A small network was shown many inputs. Here are its activations along a few directions, one row for each input.
Each table varies a few parts of the input and shows all the possible inputs, shuffled.
A made-up example of a description, with smaller parts first: values(3) and (point or line(9) or (ring(5) and line(6))).
Shared parts are said once, and a part with two or three values counts as separate values.
In the rows, 128 means zero.

Other details of the inputs shift rows strongly along two fixed directions, in all tables alike. That doesn't count.

A family of inputs:
x1: [138 124 124 123 103 127 133 120 125 128 145 138 115 119]
x2: [100 164 139 124 161 109 181 146 133 173 154 148 140 162]
x3: [ 98 124 125 124 212 154  79 134 109 109 105 107 119 137]
x4: [154 117 139 140  70 136  93 123 136  95  93 127 143  91]
x5: [146 108 104 125 114 124 142 127 127 122 143 124 117 128]
x6: [146 135 120 121  47 101 189 127 133 153 173 148 129 130]
x7: [ 91 128 132 122 209 153  71 126  97 111 110 117 115 132]
x8: [131 119 121 133 158 129 123 142 135 120 109 123 142 132]
x9: [111 139 140 122 132 136 109 129 108 125 132 131 124 125]
x10: [137 127 126 125  88 117 160 122 136 137 150 139 120 125]
x11: [142 120 129 136 122 123 121 133 144 115 106 130 139 118]
x12: [126 133 128 131 135 117 148 137 139 138 128 131 132 137]
x13: [151 103 114 137 113 130 127 134 143 111 111 114 128 116]
x14: [153 104 131 133  72 143  95 110 142  92 105 118 114  88]
x15: [106 144 146 130 181 139 101 137 123 126 106 136 142 132]
x16: [149 113 137 131  63 142  90 116 132  94 106 118 121  90]
x17: [111 189 138 131 185  96 208 107 123 228 188 129 156 208]
x18: [ 94 149 148 124 168 144  96 138 110 128 111 131 137 133]
x19: [141 107 123 128 101 130 120 122 141 113 117 119 118 112]
x20: [156 111 101 127  69  99 205 132 150 146 166 131 125 138]
x21: [106 131 124 119 185 139  99 127 101 123 131 128 114 136]
Description of these inputs: point or (line(4) and line(5)).

A family of inputs:
x22: [106 148 115 113 176 112 171 121 105 163 181 138 122 174]
x23: [ 92 154 137 123 166 117 179 163 133 156 151 147 147 166]
x24: [100 156 159 135 191 139  74 138 106 125  89 132 155 127]
x25: [191  89 105 143  25 111 141 132 165  98 106 127 142  87]
x26: [152  93 120 133  98 141  86 120 144  81  96 120 118  85]
x27: [164 127 136 134   8 128 136  98 144 135 130 130 124  95]
x28: [168 116 147 143  44 130 109 111 150 103 102 133 127  84]
x29: [141 130 118 118  63 102 193 123 126 155 187 148 123 142]
x30: [129 146 134 129 103 112 176 151 144 149 145 144 149 132]
x31: [136 110 126 124  69 118 145 128 135 116 130 127 118 112]
x32: [133  90 124 124 172 165  35 116 111  75  78  93 100 104]
x33: [103 133 126 121 221 140 124 150 124 135 118 118 135 153]
x34: [ 90 152 127 122 229 135 135 151 120 137 124 126 137 162]
x35: [164 121 120 132  28 118 158 122 136 133 153 138 117 104]
x36: [126 164 140 120  62 103 196 105 127 183 183 153 140 148]
x37: [141 113 115 124 124 127 121 123 129 109 121 113 112 122]
x38: [156  94 107 121 116 144 101 100 112 112 128 109 108 112]
x39: [ 59 159 146 116 235 133 127 159 107 151 133 147 130 163]
x40: [133  86 118 133 174 160  42 110 113  78  82  84 106 104]
x41: [148 110 122 127  65 129 137 127 125 124 142 131 110 113]
x42: [141 128 100 128 109  89 229 129 144 182 192 129 119 167]
x43: [138  86 117 142 168 154  66 116 131  84  84 101 110 101]
x44: [128 158 126 129  93  80 224 161 150 175 159 159 163 152]
x45: [133 164 144 135  72  88 200 140 159 177 146 158 170 150]
x46: [ 62 187 165 118 219 129 114 138  97 160 138 137 135 169]
x47: [106 133 162 128 142 164  27 102 112  93  81 113 126 102]
x48: [140 109 125 135 109 129 101 145 132 101  93 128 141 105]
x49: [107 126 122 124 169 154  78 123 103 110 121 118 107 124]
x50: [120 117 143 133 143 158  53 124 121  79  84 126 120  89]
x51: [148 130 115 130  79  99 205 149 167 146 158 141 144 140]
x52: [129 143 147 134 101 140 105 110 115 129 129 131 119 120]
x53: [159 118 149 141  38 138 110 112 157 108  93 125 147  87]
x54: [ 83 179 166 127 207 136 118 147 113 151 123 138 152 157]
x55: [ 79 156 120 116 228 132 136 139  95 159 154 131 111 179]
x56: [150 118 107 131 125 101 181 151 155 150 135 133 146 151]
x57: [138 109 110 130 149 132 130 106 113 133 157 114 114 144]
x58: [183  78 104 128  61 135 119 107 135 106 120 107 101  94]
x59: [ 76 156 125 116 211 130 122 145 114 143 146 128 124 159]
x60: [143 118 109 124 126 106 183 140 157 152 146 134 123 140]
x61: [ 87 161 138 114 188 144 104 123  81 140 152 136 125 144]
x62: [113 136 111 135 192 101 183 153 140 162 141 129 149 175]
x63: [141 113 133 129  83 140  83 117 128  89 107 118 118  91]
x64: [ 98 164 156 126 135 122 142 126 137 158 128 147 145 134]
x65: [134 134 111 116 105 110 168 119 121 150 178 138 123 142]
x66: [155 102 112 133  91 116 154 124 154 113 121 132 116 114]
x67: [141 103 119 139 161 151  64 130 123  76  69 111 132 106]
x68: [157 117 147 131  76 151  64  89 101  98 113 122 116  89]
x69: [122 109 120 139 194 151  96 132 129 103  98 101 129 131]
- What do these inputs look like to the network? => line(6) and line(8)
- The inputs of x23 and x29 match in every part but the line(6) part. If x33 is changed in the same way as x23 into x29, which row does it become? => x38
- Which other rows does x47 become when the line(6) part takes its other values? List them by row number. => x27, x36, x45, x53, x64
- Which other rows does x49 become when the line(8) part takes its other values? List them by row number. => x27, x35, x41, x42, x52, x55, x58
- Which other rows does x39 become when the line(8) part takes its other values? List them by row number. => x26, x28, x43, x50, x60, x64, x66

A family of inputs:
x70: [107 148 128 122 180 123 146 128 115 154 151 136 133 158]
x71: [149 106 123 134 113 139  88 114 126  99 102 110 126 109]
x72: [135 108 125 129 124 148  86 121 118 104 109 113 112 108]
x73: [108 141 124 119 160 120 150 142 121 141 148 144 131 145]
x74: [142 137 137 132  64 112 145 122 136 134 131 136 144 119]
x75: [132 145 144 129  75 110 161 122 148 146 141 144 134 124]
x76: [155 106 122 135  98 134 104 111 132 104 110 111 129 111]
x77: [125 127 130 132 164 144 105 125 123 122 114 117 132 132]
x78: [150 121 116 131  82 103 169 130 143 143 141 131 133 132]
x79: [ 94 147 126 116 167 121 157 149 119 149 154 136 128 153]
x80: [142 127 141 131  89 140  92 111 120 109 114 137 128 100]
x81: [103 131 137 127 196 150  75 121 113 113 103 115 119 129]
x82: [151 150 135 133  44  91 219 139 160 174 165 153 152 137]
x83: [111 143 128 127 164 120 156 148 129 149 139 135 136 150]
x84: [149 116 124 133  95 123 141 113 147 125 129 123 124 121]
x85: [150 104 121 133  96 131 105 124 131 100 107 118 125 107]
x86: [109 143 126 123 159 119 162 152 132 147 143 139 138 149]
x87: [150 114 119 130  94 121 138 126 134 120 133 135 123 116]
x88: [149 112 120 130  92 132 124 118 132 118 129 116 118 114]
x89: [121 142 125 128 147 113 171 145 135 161 145 137 137 152]
x90: [133 111 124 128 120 143  98 126 121 104 115 117 114 110]
x91: [113 142 127 124 145 109 169 136 137 159 147 138 127 151]
x92: [139 121 143 130  75 149  85 113 121 103 111 121 120  94]
x93: [104 124 133 123 177 148  82 132 120 101 103 123 119 119]
x94: [147 105 126 133  99 133 107 120 140 100 107 121 115 102]
x95: [106 140 130 124 192 138 106 126 107 133 130 130 126 143]
x96: [156 115 121 136  95 125 142 126 145 127 126 123 131 120]
x97: [105 134 131 124 194 143  91 129 103 126 119 130 123 135]
x98: [110 144 126 122 156 124 153 130 120 153 154 125 128 154]
x99: [ 96 137 128 121 186 134 109 142 112 122 120 127 133 141]
- What do these inputs look like to the network? => values(5) and (point or line(5))
- The inputs of x75 and x80 match in every part but the values(5) part. If x84 is changed in the same way as x75 into x80, which row does it become? => x70
- Which other rows does x86 become when the values(5) part takes its other values? List them by row number. => x73, x79, x93, x99
- Which other rows does x90 become when the line(5) part takes its other values? List them by row number. => x72, x79, x88, x98
- Which other rows does x85 become when the line(5) part takes its other values? List them by row number. => x71, x76, x78, x99
